These are the activations of a small neural network, seen along a few directions. Each row is one input.
Each table varies a few parts of the input and shows all the possible inputs, shuffled.
Descriptions start from the smaller parts, as in this example, which fits no table here: one of 2 separate values, together with either a single point or one of 9 places along a line or (one of 5 places around a ring, together with one of 6 places along a line).
Shared parts are said once, and a part with two or three values counts as separate values.

Table:
r1: [0 38 -65 -10 -26 -32 43 -9 -19 20 -10 -42 27]
r2: [11 1 10 13 5 -23 16 -51 7 12 51 35 -19]
r3: [26 -29 -13 -42 -10 19 22 66 0 2 -56 -13 -6]
r4: [18 -27 29 -8 43 7 -50 18 -4 -32 8 29 7]
r5: [19 19 8 8 36 -19 14 -40 5 6 54 40 17]
r6: [14 -35 35 13 38 -2 -42 29 0 -34 13 10 -13]
r7: [10 -44 31 -3 12 3 -49 8 -2 -25 5 24 -29]
r8: [13 54 -34 -2 -27 -7 63 -2 -8 19 -22 6 -7]
r9: [-98 -24 9 25 -6 5 -72 33 -28 2 -9 7 33]
r10: [-9 14 23 -8 7 -2 23 -61 32 4 49 2 -24]
r11: [-2 -14 -50 -21 -15 2 -18 46 -26 -20 -56 -51 17]
r12: [17 47 -32 6 -24 6 45 -20 -31 37 -12 -31 13]
r13: [-9 -32 43 -24 16 24 -43 -2 24 -32 3 -9 -35]
r14: [10 9 22 25 -8 -7 16 -60 58 10 31 8 -2]
r15: [8 -36 42 9 -2 20 -47 -3 48 -29 -14 -2 -11]
r16: [28 22 -26 -30 -23 -13 88 9 5 35 -11 -3 7]
r17: [11 3 -20 -14 -13 25 -2 55 -13 -15 -68 -4 -20]
r18: [-96 24 -12 40 -19 -18 -11 -21 -19 39 43 16 45]
r19: [15 10 14 30 29 -27 23 -30 8 1 60 20 -1]
r20: [14 -4 -17 -6 -13 38 -17 36 -38 -1 -58 -40 2]
The inputs of r20 and r12 match in every part but one. If r6 is changed in the same way as r20 into r12, which row does it become?
Answer: r19
What do these inputs look like to the network?
Answer: one of 2 separate values, together with either a single point or one of 4 places along a line or one of 5 places along a line

Table:
r21: [-3 8 -30 -13 -34 36 -3 68 -41 6 -90 -25 0]
r22: [-24 3 -14 -13 -4 -20 26 -6 -3 19 23 -4 17]
r23: [-5 -16 22 -24 5 5 0 -2 27 -12 6 10 -24]
r24: [3 2 7 -20 -10 1 34 -20 23 13 11 -6 -13]
r25: [-23 -22 8 2 6 -16 -7 14 14 4 16 14 23]
r26: [-9 8 21 34 1 17 -26 -10 2 2 1 15 6]
r27: [-26 -21 1 -2 12 -10 -39 -3 -16 -13 19 -13 2]
r28: [-22 -3 -14 0 -8 -28 15 -1 10 8 16 7 14]
r29: [-15 -3 26 20 -2 11 -3 7 7 13 3 37 1]
r30: [31 -3 10 18 24 -2 -17 -4 -1 -14 10 7 12]
r31: [5 -4 6 -7 -15 -8 24 -15 36 2 4 5 -16]
r32: [-9 33 0 19 -8 14 6 -30 -15 18 8 -3 0]
r33: [-18 13 -19 1 -1 -13 3 -23 -9 8 20 -27 22]
r34: [-23 5 20 1 5 11 -6 6 -5 3 6 35 -15]
r35: [25 -13 14 4 22 -9 5 14 5 -3 13 30 7]
r36: [-7 27 -1 32 -12 5 -5 -24 -2 7 1 8 -3]
r37: [17 -5 9 -14 29 -8 3 13 -7 -13 16 28 -10]
r38: [11 6 2 7 -11 -1 1 -32 30 -9 0 -18 -11]
r39: [36 -4 -43 -27 -7 19 7 76 -43 -11 -80 -33 4]
r40: [-18 -12 3 16 8 -10 -29 -3 9 -7 13 -9 28]
r41: [-13 17 3 18 -15 -2 18 -7 3 18 4 30 -8]
r42: [10 -13 24 8 2 11 -20 -18 34 -13 0 -11 -2]
r43: [33 17 -12 16 12 -14 4 -18 -5 -9 10 1 3]
r44: [-16 7 -19 14 -5 -22 -7 -18 4 -3 13 -16 20]
r45: [-32 -15 2 -17 12 -16 -9 13 2 -6 19 12 7]
r46: [-17 -2 20 16 5 17 -36 -9 -23 -4 7 11 -19]
r47: [31 22 -12 3 16 -5 14 -24 -17 3 17 -11 5]
r48: [4 -23 28 -6 -1 5 2 -1 40 -2 4 12 -7]
r49: [25 13 -7 -11 13 -13 36 -6 -12 14 20 12 0]
r50: [2 -22 22 -9 5 11 -30 -18 10 -20 7 -15 -28]
r51: [16 -13 -29 -37 -34 32 3 62 -7 -10 -88 -52 -10]
r52: [27 7 -7 2 8 -21 26 -1 1 2 13 23 -2]
r53: [23 -12 8 0 28 -1 -27 -3 -25 -21 16 3 -14]
r54: [9 12 2 -6 -7 8 11 -38 17 3 7 -29 -8]
r55: [-13 -14 -52 -32 -26 10 -7 74 -33 -3 -77 -48 23]
r56: [-15 22 4 5 -11 7 28 -13 -9 29 10 19 -5]
The inputs of r41 and r31 match in every part but one. If r56 is changed in the same way as r41 into r31, which row does it become?
Answer: r24
What do these inputs look like to the network?
Answer: one of 4 separate values, together with either a single point or (one of 2 separate values, together with one of 4 places along a line)
Change only the place on the line of 4 in r44. List by row number the other rows that result.
Answer: r27, r33, r40

Table:
r57: [-30 -25 10 -4 -9 14 -38 20 7 -12 -22 -13 0]
r58: [10 3 46 24 32 -24 6 -73 40 0 87 45 -12]
r59: [-16 22 -21 6 -25 4 12 -13 -6 16 -13 -26 10]
r60: [6 -29 17 -17 -2 18 -22 17 21 -20 -24 -12 -17]
r61: [-26 7 38 36 25 -27 -9 -70 25 8 90 43 4]
r62: [17 11 -13 -15 -11 -1 39 12 1 12 -15 3 -5]
r63: [-6 -1 -28 -5 2 -9 -5 28 -30 -1 -14 -14 21]
r64: [-19 14 -21 -2 -17 -4 23 15 -13 21 -12 2 13]
r65: [20 19 -14 -7 -19 6 28 -16 9 8 -16 -24 -8]
r66: [-10 -7 0 8 4 12 -30 28 -25 -8 -20 3 4]
r67: [26 -11 7 -6 11 16 -14 25 -11 -15 -23 4 -13]
r68: [30 -4 -21 -19 9 -6 11 25 -16 -9 -17 -12 4]
What do these inputs look like to the network?
Answer: one of 2 separate values, together with either a single point or one of 5 places along a line
List by row number the other rows that have the choice among 2 separate values in common with r60.
Answer: r58, r62, r65, r67, r68
